A small network was trained on invented records. Each row is its activation on one of them, seen along a few directions.
Each row is followed by the record's values for the fields Gekon, Gazet, Riv, Puni, Dig.
Other fields move the rows too, some of them a lot.
Random noise pushes rows far along 2 fixed directions. That doesn't count. These rows show it; they differ only by the noise:
[ -62  -72    9 -335  236    2   43  122  110  158  -45  287 -212  -19
   17 -138 -188  -80  -26  130   93 -128]
[  14 -150   28 -348  341   -4   53  179  116  186  -73  364 -237   13
   69 -192 -274  -32  -71  153  124 -227]
[-503  292 -105 -437 -122   53    2 -134  143   24  126  -42 -190 -193
 -238   40  106 -379  198   99  -72  296]
[ 421 -148  148  447 -312  -93   16  134 -183  179 -253  217  211  127
  106  154  239  342 -120 -212  207  -31]

[-368  148 -146 -673  325  202  -97 -245  317 -377  309   41 -302  -97
 -294   -7 -430 -276  -11  198   18   31] -> {Gekon: c2, Gazet: g5, Riv: w1, Puni: h3, Dig: s3}
[ 202 -455  324  135  131  -41  332  484 -210  443  -29  316 -153  330
  396 -318   18   60 -105   35   16 -196] -> {Gekon: c1, Gazet: g3, Riv: w2, Puni: h3, Dig: s2}
[-107  242 -253  295  -11 -104 -264 -199  165 -181  -31 -416  135 -147
  -62  -26    2  100  -24  -63 -240  214] -> {Gekon: c3, Gazet: g5, Riv: w2, Puni: h1, Dig: s1}
[-390  135 -303 -129  405   76 -202 -229  323 -406  478 -497 -160  -30
  -70 -223 -425 -190    2  126 -451  288] -> {Gekon: c1, Gazet: g5, Riv: w2, Puni: h1, Dig: s2}
[-392  392 -166 -445  -97  124 -133 -299  146 -272   73 -134  -40 -241
 -317  129  -30 -228  169   99   -9  209] -> {Gekon: c3, Gazet: g5, Riv: w2, Puni: h1, Dig: s2}
[-327  122 -121 -411  163  228  -58 -293  163 -542  456 -215 -174  -60
 -279   35 -303 -238  -37   97  -84  184] -> {Gekon: c4, Gazet: g5, Riv: w2, Puni: h3, Dig: s2}
[  79 -130  187  522 -292  -19  106  138 -215   97  188 -123   59  249
  194  -15  304    2   42 -199 -132  291] -> {Gekon: c1, Gazet: g5, Riv: w1, Puni: h3, Dig: s3}
[-470  238  -45   19 -375  243    2 -373  -16 -568  665 -551  -20   61
 -292  205  171 -328   78 -114 -283  660] -> {Gekon: c1, Gazet: g5, Riv: w2, Puni: h3, Dig: s2}
[-149  -76  -47 -358  226   61   53    1  148  -29  150  114 -169    4
  -98  -59 -229  -89  -75   94    8  -26] -> {Gekon: c1, Gazet: g5, Riv: w2, Puni: h1, Dig: s1}
[-317  -68  233  -67  -87   19  303  257 -201  321  197   -2 -267  141
  197 -248  270 -415  192   78 -169  175] -> {Gekon: c1, Gazet: g3, Riv: w1, Puni: h2, Dig: s3}
[ 277  121    8  741 -467 -115 -148  -82 -223  -92 -171 -301  400   22
   70  179  384  326  -26 -284  -43  218] -> {Gekon: c3, Gazet: g5, Riv: w2, Puni: h1, Dig: s2}
[-552  328  -93 -834  -29  173   15 -264  191 -152  153  109 -251 -268
 -434  179  -43 -466  198  175  119  124] -> {Gekon: c2, Gazet: g5, Riv: w1, Puni: h3, Dig: s3}
[ 320 -231  -97 -505  752  110 -183   -6  315 -294 -129  458 -165   21
  -55 -161 -851  343 -384  212  323 -600] -> {Gekon: c3, Gazet: g5, Riv: w2, Puni: h1, Dig: s1}
[ -21  -28   31   56  -11 -110   50  215  -13  397 -183  112  -48   17
  198 -154  124  -50  138   46  -76  -13] -> {Gekon: c4, Gazet: g3, Riv: w1, Puni: h3, Dig: s1}
[ 440 -427  280  480  -24 -148  206  416 -220  449 -225  288   56  305
  379 -151  152  292 -161 -123   96 -234] -> {Gekon: c1, Gazet: g3, Riv: w1, Puni: h3, Dig: s1}
[ 134  -59  289 -250 -257  121  245  124 -267  131 -186  401   26   54
  -52  155  234   10   17   -7  387 -229] -> {Gekon: c3, Gazet: g3, Riv: w2, Puni: h2, Dig: s2}
[ 202  -22   48  597 -336 -154  -23   67 -154  160 -136 -118  212   57
  145   69  342  209  -24 -212  -62  194] -> {Gekon: c1, Gazet: g5, Riv: w1, Puni: h1, Dig: s1}
[ 547 -171  274  525 -621   49  130  -23 -424 -122 -128  114  428  148
  -65  486  434  411 -172 -367  365  -36] -> {Gekon: c4, Gazet: g5, Riv: w2, Puni: h3, Dig: s2}
[-521  101   37 -290   73   43  217   93  -52  155  278 -238 -273  -50
   73 -270  123 -507  257  197 -314  191] -> {Gekon: c1, Gazet: g3, Riv: w2, Puni: h2, Dig: s2}
[  48  -27  269  -82 -333   44  213  103 -227  208 -197  311   26   56
  -51  163  351  -32   19  -67  297 -123] -> {Gekon: c3, Gazet: g3, Riv: w1, Puni: h2, Dig: s3}
[ -57 -111 -203 -605  866   65 -136   25  358 -150   79  185 -323  -82
   36 -363 -807  -38 -113  344  -23 -374] -> {Gekon: c2, Gazet: g5, Riv: w2, Puni: h1, Dig: s2}
[ 120  -85 -166  277  334 -122 -176   33  145  -46   13 -182   10   -1
  174 -231 -274  191 -126   18 -210  -24] -> {Gekon: c1, Gazet: g5, Riv: w2, Puni: h1, Dig: s1}
[ 285  -69 -122  -95  424    2 -202  -99  162 -256 -124  128   33  -76
  -33  -20 -454  255 -190   67  159 -348] -> {Gekon: c3, Gazet: g5, Riv: w1, Puni: h3, Dig: s3}
[ 366 -151   52  277  -22    7  -82  -38  -30 -193    1  104  115  134
    9  138 -106  285 -195 -146  165  -75] -> {Gekon: c4, Gazet: g5, Riv: w1, Puni: h3, Dig: s3}
[ 684 -286  117  696 -159   47  -90  -68 -206 -419   40  -58  359  262
   73  228  -65  588 -355 -298  167  -82] -> {Gekon: c4, Gazet: g5, Riv: w2, Puni: h3, Dig: s2}
[ 302 -133  120  218 -134   38   -5    4  -95 -116    3  167   86  153
   -5  152    5  206 -134 -148  193  -10] -> {Gekon: c4, Gazet: g5, Riv: w1, Puni: h3, Dig: s3}
[ 182  184  -85  263 -318 -101 -168 -126   19   39 -379  -17  311 -112
 -110  243  222  275  -14 -140  131  -23] -> {Gekon: c3, Gazet: g3, Riv: w2, Puni: h3, Dig: s1}
[ 524 -239  212  104 -132   10   55   99 -169   59 -288  484  143  115
    3  247   24  347 -191 -137  465 -340] -> {Gekon: c2, Gazet: g5, Riv: w1, Puni: h3, Dig: s3}
[-146   12   19 -480   81  109   66  -94   75 -108   72  207 -144  -89
 -235  133 -109 -161  -43   61  206 -123] -> {Gekon: c4, Gazet: g5, Riv: w1, Puni: h3, Dig: s3}
[ 300 -427  258 -466  483   61  289  400  -97  318 -181  637 -229  150
  238 -241 -337   39 -108  221  326 -651] -> {Gekon: c2, Gazet: g3, Riv: w2, Puni: h2, Dig: s2}
[-300   47 -146 -340  333  108  -69 -182  212 -345  406 -183 -240  -47
 -138  -95 -345 -257  -14  130 -157  109] -> {Gekon: c1, Gazet: g5, Riv: w1, Puni: h3, Dig: s3}
[ 348  -94 -244   91  429  -84 -304  -53  290 -149 -183   67   92  -22
   25  -66 -488  421 -242   33   32 -275] -> {Gekon: c2, Gazet: g5, Riv: w2, Puni: h1, Dig: s1}
[-222  186 -293  190  162 -112 -231 -165  241 -127  144 -448    2 -128
  -22 -121  -95  -61   41   13 -370  240] -> {Gekon: c1, Gazet: g5, Riv: w1, Puni: h1, Dig: s1}
[ -56  -63   20 -205  109   20   73  -30   29  -39  103   90  -90  -31
  -86   66  -58 -121  -32    9   84  -87] -> {Gekon: c1, Gazet: g5, Riv: w1, Puni: h3, Dig: s3}
[ 160 -377  257 -515  347  169  274  253 -102   64   52  548 -276  159
   64 -132 -333  -31 -172  161  335 -417] -> {Gekon: c4, Gazet: g5, Riv: w2, Puni: h3, Dig: s2}
[  26  -81   63  -49   18  151   -7  -91   39 -294  261   47  -87  178
  -88   75 -156    5 -138  -46   71   72] -> {Gekon: c4, Gazet: g5, Riv: w1, Puni: h3, Dig: s3}
[ 372 -264  267  184 -155  -49  190  238 -226  316 -274  384  104  161
  145  105  206  194  -71 -104  286 -302] -> {Gekon: c4, Gazet: g3, Riv: w1, Puni: h2, Dig: s3}
[ -91  144 -119  147  -23    6 -135 -172   33 -274   81 -303   64  -86
  -89   -4  -17   42  -77  -53 -114  160] -> {Gekon: c3, Gazet: g5, Riv: w2, Puni: h1, Dig: s2}

Which values does each new row have?
[ -29   74   70  193 -294  133    1 -181 -173 -392  208 -239  105   47
 -160  143  175   22 -110 -156   16  226] -> {Gekon: c3, Gazet: g5, Riv: w2, Puni: h3, Dig: s2}
[ 251    9   -9  324 -189  -23 -108  -45  -86  -77  -99  -55  222   31
   28  123   58  259  -27 -119   33   64] -> {Gekon: c2, Gazet: g5, Riv: w2, Puni: h1, Dig: s2}
[ 174  -55   65  282 -171  -41  -38   83  -79   96  -86   80   76   99
   92   15  107  156  -27 -111   48   81] -> {Gekon: c4, Gazet: g5, Riv: w1, Puni: h1, Dig: s1}
[ -92   51 -281   21  367  -45 -229 -121  271 -196  171 -281  -52  -82
    9 -172 -369   39  -48   83 -279   91] -> {Gekon: c1, Gazet: g5, Riv: w2, Puni: h1, Dig: s1}
[  11  156 -260  295  -79 -101 -225 -200  170 -122  -26 -329  220 -110
 -115  123   32  166  -21 -118 -181  184] -> {Gekon: c1, Gazet: g5, Riv: w2, Puni: h1, Dig: s1}
[ 555 -186  209  642 -470   42   -7  -52 -285 -246  -27   55  335  245
   -8  354  232  443 -236 -356  259   65] -> {Gekon: c4, Gazet: g5, Riv: w1, Puni: h3, Dig: s3}
[ 539 -123  421  247 -715   55  196  114 -423  208 -470  569  329  181
  -54  482  558  349  -87 -290  648 -257] -> {Gekon: c3, Gazet: g3, Riv: w1, Puni: h2, Dig: s3}
[-165  111  109  306 -607   25  128 -148 -238  -98  260 -315  155   45
 -136  320  543 -182  143 -238  -79  446] -> {Gekon: c1, Gazet: g5, Riv: w1, Puni: h3, Dig: s3}
[-555   92 -269 -250  531 -132 -103  153  412  284  130 -254 -358  -54
  210 -588 -299 -361  143  294 -525  113] -> {Gekon: c1, Gazet: g3, Riv: w2, Puni: h3, Dig: s1}
[ 314 -213   80  131  228 -112   61  220  -66  257 -259  197   32   55
  234 -124  -81  154  -52   38   83 -384] -> {Gekon: c4, Gazet: g3, Riv: w1, Puni: h2, Dig: s3}
[-114  103   78 -181 -336  103   85 -144 -103 -105   80   60   20  -62
 -241  301  223 -143   75  -74  168  143] -> {Gekon: c4, Gazet: g5, Riv: w1, Puni: h3, Dig: s3}
[ -84  -15 -103   68  123   35  -83  -88  136 -219  282 -189  -48   85
  -24  -59 -198   27 -103  -25 -186  221] -> {Gekon: c1, Gazet: g5, Riv: w2, Puni: h1, Dig: s1}
[-293  188  248 -203 -590  136  262   44 -305  167   41   88  -27   17
  -98  166  540 -344  290  -34  101  285] -> {Gekon: c3, Gazet: g3, Riv: w2, Puni: h2, Dig: s2}
[ 244 -234  306   42 -201   22  243  224 -231  291 -195  410   30  177
   81  105  233   92  -50  -80  300 -246] -> {Gekon: c4, Gazet: g3, Riv: w1, Puni: h2, Dig: s3}
[ 238 -124   -1  306   58  -28  -84  -27  -12 -153   81  -52   72   99
   56   32  -95  181 -133 -114    8   -1] -> {Gekon: c1, Gazet: g5, Riv: w1, Puni: h3, Dig: s3}
[-291  -34  -66 -382  323   22   58   16  176    4  197   16 -275  -47
  -57 -173 -224 -241  -23  140  -88    6] -> {Gekon: c1, Gazet: g5, Riv: w1, Puni: h1, Dig: s1}
[-586  205 -256 -124  305 -124  -94   29  327  225  170 -370 -271 -101
  101 -401  -80 -402  215  196 -521  250] -> {Gekon: c1, Gazet: g3, Riv: w1, Puni: h3, Dig: s1}
[-133  213  -80 -256  -56  -42  -47  -43   83  142 -264   84   32 -200
 -101   50   66  -32  106   81   77  -66] -> {Gekon: c3, Gazet: g3, Riv: w2, Puni: h3, Dig: s1}
[-122  -84  216   79 -250   84  250   98 -252   32  226  -60  -70  119
   44  -10  271 -174   36  -57  -43  206] -> {Gekon: c1, Gazet: g5, Riv: w2, Puni: h3, Dig: s2}
